Each row below holds a small network's activations on one input, seen along a few directions.
In each table, some parts of the input vary, and every possible input appears once, in random order.
Descriptions start from the smaller parts, as in this example, which fits no table here: ring(5) and (point or ring(11) or (values(2) and line(6))).
Shared parts are said once, and a part with two or three values counts as separate values.

Other details of the inputs shift rows strongly along two fixed directions, in all tables alike. That doesn't count.

Rows:
x1: 8 -4 23 -15 9 -5 0 -2 4 7 5
x2: 0 12 -18 12 5 4 13 -9 6 -2 3
x3: 1 4 12 -4 -7 -11 -15 15 0 -3 1
x4: 10 1 -16 21 21 5 22 -23 -6 2 6
x5: 6 -10 33 -30 -3 -2 -24 11 3 -1 -5
x6: 7 -9 -12 16 20 16 28 -17 -7 5 -4
x7: -12 13 -6 5 -5 -8 -8 1 3 -11 -1
x8: -31 16 -33 7 -27 -3 -13 22 3 -21 -7
x9: 16 -13 1 1 9 10 18 -11 -5 8 -2
x10: -11 1 -2 3 -22 3 -16 6 -4 5 2
x11: 11 4 -19 25 3 3 29 -12 -7 2 8
x12: 20 -15 12 -4 23 14 22 -16 -2 21 -4
x13: -4 11 -8 7 -16 -11 -7 13 -3 -10 5
x14: 8 -10 -3 -2 5 4 13 -6 -5 9 -2
x15: -1 -1 43 -40 13 -4 -27 1 16 -1 1
x16: 2 -4 48 -35 7 -9 -23 6 13 7 0
x17: 7 -11 -14 15 21 14 22 -16 -9 3 -2
x18: -30 13 -33 7 -26 -5 -13 20 -1 -21 -6
x19: -12 10 -24 10 -31 -13 -18 21 -7 -12 -9
x20: 5 -9 15 1 0 0 -4 -3 9 12 12
Description of these inputs: values(2) and (point or line(4) or line(5)).
- Change only the line(4) part in x17. List by row number the other rows that result. => x6, x8, x18
- Change only the values(2) part in x11. List by row number the other rows that result. => x9

Rows:
x21: -22 4 18 -32 -10 -4 -22 17 16 -8 -6
x22: 6 -4 52 -33 4 -11 -28 5 12 6 5
x23: 18 -11 11 -9 33 13 19 -18 0 6 -2
x24: -9 3 -25 22 -26 -4 -3 6 -7 -2 5
x25: 14 -3 10 7 12 -2 10 -13 2 14 10
x26: 3 12 -38 36 -15 -5 22 0 -12 -2 3
x27: 18 -9 12 -8 33 12 19 -19 2 6 0
x28: -18 14 -11 -3 -41 -12 -23 29 6 -7 -2
x29: 3 -8 -2 2 19 15 12 -15 -2 6 -2
x30: -28 15 -21 -3 -26 -13 -24 22 -1 -24 -11
x31: 2 4 -39 37 -19 -2 19 5 -15 -1 0
x32: -8 -9 36 -35 13 7 -25 -1 8 2 -3
x33: 14 -8 -17 24 -1 6 22 -7 -11 11 2
x34: 23 -11 18 -7 43 17 26 -27 4 12 5
x35: -4 -1 22 -22 -19 -14 -30 23 0 -5 -4
x36: 6 3 14 -5 -3 -9 -6 3 1 3 5
x37: -3 -3 -8 3 8 8 5 -7 -3 0 -6
x38: -16 9 12 -14 1 -6 -22 6 12 -12 2
x39: 24 -5 -15 25 11 6 34 -13 -12 13 5
x40: -29 21 -13 0 -19 -13 -24 16 8 -25 -1
x41: 10 -14 25 -21 24 10 1 -10 3 6 -7
x42: -2 2 -40 38 -22 1 16 0 -12 1 3
- The inputs of x32 and x24 match in every part but one. If x38 is changed in the same way as x32 into x24, which row does it become? => x25
- Describe the family of inputs behind these rows. => values(2) and (point or line(10))
